Each row below holds a small network's activations on one record, seen along a few directions.
After each row come some of the record's fields: F, B, D, W, H, K, Y.
Other fields move the rows too, some of them a lot.
Random noise pushes rows far along 3 fixed directions. That doesn't count. These rows show it; they differ only by the noise:
[-217   53    8 -169  125  127   11  140  -31  273  -46 -210   14  147
  135]
[ 156 -100  529 -133  -39  618  328 -415  -19  118 -431  -83    3 -224
   -1]
[-355  267 -224  -70  121 -340 -310  851 -133  199  352 -173   81  338
   25]
[ 246  -54  608  -87 -190  475  236 -160  -94   36 -352   -5   19 -166
 -150]
[-111  -31  186 -171  153  423  199 -238   17  244 -249 -198    5  -60
  160]

[ 124  274  -71  391   85  114  209 -196  -61 -281  -38  160  -82 -151
  132]  F=f2 B=b1 D=d2 W=w2 H=h1 K=k1 Y=y2
[  95  -22  245   46  258  388   66 -370  125  -49  -56  168   99 -452
 -188]  F=f1 B=b2 D=d2 W=w2 H=h1 K=k2 Y=y2
[-267  -71  183 -320  -53  483  -55  -91 -157  102 -144 -255   -2 -112
  166]  F=f1 B=b2 D=d2 W=w1 H=h1 K=k2 Y=y2
[ 184  -75  355  -40 -236  228   16  -19 -176 -198 -268  -77   87 -106
 -148]  F=f1 B=b2 D=d2 W=w1 H=h2 K=k1 Y=y1
[-262  315 -345   73  -84 -206  111 -221  -57 -201 -136  -53   67   67
  578]  F=f1 B=b1 D=d2 W=w1 H=h1 K=k1 Y=y2
[-331 -158 -377 -203  355 -113 -110  -54  145  303  164 -183  -87    6
  203]  F=f2 B=b1 D=d1 W=w1 H=h1 K=k2 Y=y2
[ 308  702  245  729 -191  -85   22  746 -353 -754  440  251  -14 -377
 -261]  F=f2 B=b1 D=d1 W=w1 H=h1 K=k1 Y=y2
[ 106   56   94  118  166  326  232 -383   18    1 -140   -8 -243 -158
   40]  F=f2 B=b1 D=d1 W=w1 H=h1 K=k2 Y=y2
[-107 -135  -85 -258  107  -73 -174  217  -32  143   71   17  -40  223
 -286]  F=f1 B=b2 D=d2 W=w2 H=h1 K=k2 Y=y2
[-142  -18 -583 -101  149  105  269 -712  151  368 -210 -179 -196  359
  581]  F=f1 B=b1 D=d2 W=w2 H=h1 K=k1 Y=y2
[-374   66 -672  119  -42 -832 -247  258  123  183  225    6   38  418
  391]  F=f2 B=b1 D=d1 W=w1 H=h2 K=k1 Y=y1
[-338  163  -71   50   78  229  -54  156 -193  -65   51 -243  106 -143
  242]  F=f1 B=b2 D=d2 W=w1 H=h2 K=k1 Y=y1
[  60  243  -72  315  -89 -283  -99  303 -140 -156  243   97   58   99
 -119]  F=f2 B=b1 D=d2 W=w2 H=h2 K=k1 Y=y1
[  22 -121 -135 -244 -230  -92  -50   88 -182  316  -99  -99 -341  546
   -2]  F=f1 B=b1 D=d2 W=w1 H=h1 K=k2 Y=y2
[ 102  391   35  272 -233   -8  -34  352 -337 -442  151   79  110 -238
   34]  F=f1 B=b1 D=d2 W=w1 H=h1 K=k1 Y=y2
[ 177 -320  -92  -60  212  202  289 -884  422  195 -186   36  -51 -194
  158]  F=f2 B=b1 D=d1 W=w2 H=h1 K=k1 Y=y2
[ 295 -574  347 -539 -842 -220  -45 -418  103  105 -547  128  124  358
  -34]  F=f1 B=b2 D=d2 W=w2 H=h1 K=k1 Y=y2
[-241  -70 -202  -89   98  178   20 -198   72  230  -84 -300  -12   56
  274]  F=f1 B=b2 D=d1 W=w1 H=h2 K=k1 Y=y1
[-146  -55 -647   27  177 -212   43 -137   24  436   92 -258 -306  674
  228]  F=f2 B=b1 D=d2 W=w2 H=h2 K=k1 Y=y1
[-103 -353 -110 -325  105  -74  -23 -499  193  287 -250    8   24  -84
  206]  F=f1 B=b1 D=d2 W=w1 H=h1 K=k2 Y=y2
[ 300  152 -211  347  608  257  410 -339  246  170   51    4 -324  138
   49]  F=f2 B=b1 D=d1 W=w2 H=h1 K=k1 Y=y1
[ -73  -39 -150  -56 -436 -264  128 -626  101  -48 -398  136  130   26
  666]  F=f1 B=b1 D=d2 W=w1 H=h1 K=k1 Y=y2
[ 630   50  298  160 -751 -505 -231  403   32 -216  -18  418   71  230
 -489]  F=f1 B=b2 D=d1 W=w2 H=h1 K=k1 Y=y2
[ 123  139   47  317 -117   70  111  -15  -34 -204 -157   85   -1 -183
   61]  F=f1 B=b2 D=d1 W=w1 H=h2 K=k1 Y=y1
[-476  -10 -586 -188  160   91  -41 -129  -16  316  -22 -380 -169  508
  525]  F=f2 B=b2 D=d2 W=w2 H=h1 K=k1 Y=y2
[ 454  201   92  416 -195    8  338 -358   52 -178  -84  294 -178  -26
  -86]  F=f2 B=b1 D=d1 W=w2 H=h1 K=k1 Y=y2
[ 298   20 -160  155  124   98  385 -374   78   49  -92   27 -362  239
 -132]  F=f2 B=b1 D=d1 W=w2 H=h1 K=k1 Y=y2
[ -68 -144  270  -29  245  130 -266  152   17  -87   96    8  287 -561
 -196]  F=f1 B=b2 D=d2 W=w1 H=h2 K=k2 Y=y1
[  42  136  143  277  386  385  312 -499   38 -269  -65   18  127 -518
  -22]  F=f2 B=b1 D=d2 W=w2 H=h2 K=k1 Y=y1
[ 476  153  181  449 -103  382  490 -326 -119 -174  -65  107 -459   83
 -188]  F=f5 B=b1 D=d1 W=w2 H=h1 K=k1 Y=y2
[ 207   23 -107  110  -65   92  357 -224  -63   87  -37  -97 -486  522
 -109]  F=f5 B=b1 D=d1 W=w2 H=h1 K=k1 Y=y2
[-152  -82 -161 -160  573  245   67 -157  332  182  -32 -207   58   59
  118]  F=f2 B=b2 D=d1 W=w2 H=h1 K=k1 Y=y1
[-114  100 -370  180   92   98  206 -147   58  100    5  -34 -285  285
  211]  F=f2 B=b2 D=d1 W=w2 H=h1 K=k1 Y=y2
[ 292 -298  266 -330 -468  261  236 -114 -205  433 -403 -303 -437  724
  -11]  F=f2 B=b1 D=d1 W=w1 H=h2 K=k1 Y=y2
[ 644 -115  520   49 -302  395  308   -8 -269   79 -179   30 -307  336
 -445]  F=f2 B=b1 D=d2 W=w2 H=h2 K=k1 Y=y2
[ 793  184  277  503 -330 -156  160  266 -125 -296  107  392 -301  125
 -653]  F=f2 B=b1 D=d1 W=w2 H=h1 K=k1 Y=y2
[-155 -198 -410 -227  -43  -54  -52 -329  263  300 -205 -158  -43  342
  343]  F=f2 B=b2 D=d1 W=w2 H=h1 K=k1 Y=y2
[ 375  419  375  502  177   -8  -66  594 -129 -484  437  375   55 -664
 -647]  F=f1 B=b1 D=d1 W=w1 H=h1 K=k2 Y=y2
[ 207 -315  211 -100 -165 -256 -138   30  193  156   11  266  -74  118
 -421]  F=f2 B=b2 D=d1 W=w2 H=h1 K=k2 Y=y2
[-480    2 -528 -139  328 -550 -429  367  242  167  290   -5  193  -52
  229]  F=f1 B=b2 D=d1 W=w1 H=h1 K=k2 Y=y2

Here are new rows. What are their fields?
[-336   91  -39  -21  355 -103 -146  327   80   46  203  -35  293 -293
  127]  F=f1 B=b2 D=d1 W=w1 H=h2 K=k1 Y=y2
[ -18 -169  268 -127  194  452  -83 -123  -52  105 -139 -203   28 -264
 -105]  F=f1 B=b2 D=d2 W=w1 H=h2 K=k2 Y=y1
[-348  390   39  201  185  691  179 -124 -225 -475  -51 -145  246 -758
  502]  F=f1 B=b2 D=d2 W=w1 H=h1 K=k1 Y=y2
[  79  129  104  193 -126 -434 -274  571  -65 -574  235  486  482 -495
 -349]  F=f1 B=b2 D=d2 W=w2 H=h1 K=k1 Y=y2
[ 228 -511  520 -464 -474    6 -190 -186  152  178 -265   99  132 -105
 -284]  F=f1 B=b2 D=d1 W=w1 H=h1 K=k2 Y=y2
[ 214 -280  356 -467 -762   49 -263  284 -301  196 -274 -121 -156  534
 -196]  F=f1 B=b2 D=d2 W=w1 H=h1 K=k2 Y=y2
[-533 -193 -544 -270  186   -9  -51 -364  162  281  -75 -229   51  201
  622]  F=f2 B=b2 D=d2 W=w2 H=h1 K=k1 Y=y2
[-461 -359  -68 -478  281   54 -159 -103   69  410    7 -319   54   92
   40]  F=f1 B=b2 D=d2 W=w1 H=h2 K=k2 Y=y1
[ -37   11  241 -103 -203  358    7  314 -429   -5   21 -192 -335  218
 -111]  F=f2 B=b1 D=d2 W=w1 H=h1 K=k2 Y=y2
[  73   -3  104 -236 -684 -381 -128  375 -203   -5 -141    9  -62  514
 -169]  F=f1 B=b2 D=d1 W=w1 H=h1 K=k1 Y=y2
[-611  252 -464   43  268  460  138 -140  -67  -32  -34 -405  -81 -116
  744]  F=f2 B=b2 D=d1 W=w1 H=h1 K=k1 Y=y2
[-356  123 -496   63  697   70   22 -240  142  241  174 -141 -190   66
  270]  F=f2 B=b1 D=d2 W=w2 H=h1 K=k2 Y=y2
[-165  -95  -84 -146 -278 -342 -132 -100  139   -3 -139  127  247 -124
  242]  F=f1 B=b2 D=d1 W=w1 H=h1 K=k1 Y=y2
[  30 -210   18 -117  -86 -361 -152  188   34  391  191  -91 -266  473
 -246]  F=f2 B=b1 D=d1 W=w1 H=h2 K=k2 Y=y1
[-171  174   95  186   61  458  156 -176 -179 -230 -231 -106   94 -402
  307]  F=f1 B=b2 D=d2 W=w1 H=h2 K=k1 Y=y1
[-337  398 -527  112  113 -267   22  378 -146  -27  335 -277 -230  443
  299]  F=f2 B=b1 D=d1 W=w1 H=h1 K=k1 Y=y2
[ 275 -319  129 -134 -694 -246   11 -374   60  290 -419  144  -62  591
  -73]  F=f1 B=b2 D=d2 W=w2 H=h2 K=k1 Y=y1
[ 312  209    4  398  110 -568  -47  199  292 -170  292  458  204  -97
  -93]  F=f2 B=b1 D=d1 W=w2 H=h1 K=k1 Y=y1
[  70 -360  -93 -264 -446 -110  175 -735  116  141 -571   92   21   90
  470]  F=f1 B=b1 D=d2 W=w1 H=h1 K=k1 Y=y2
[-266 -384  -20 -417 -426   16  -34 -295  -38  359 -332 -237   18  341
  354]  F=f1 B=b2 D=d2 W=w1 H=h2 K=k1 Y=y1
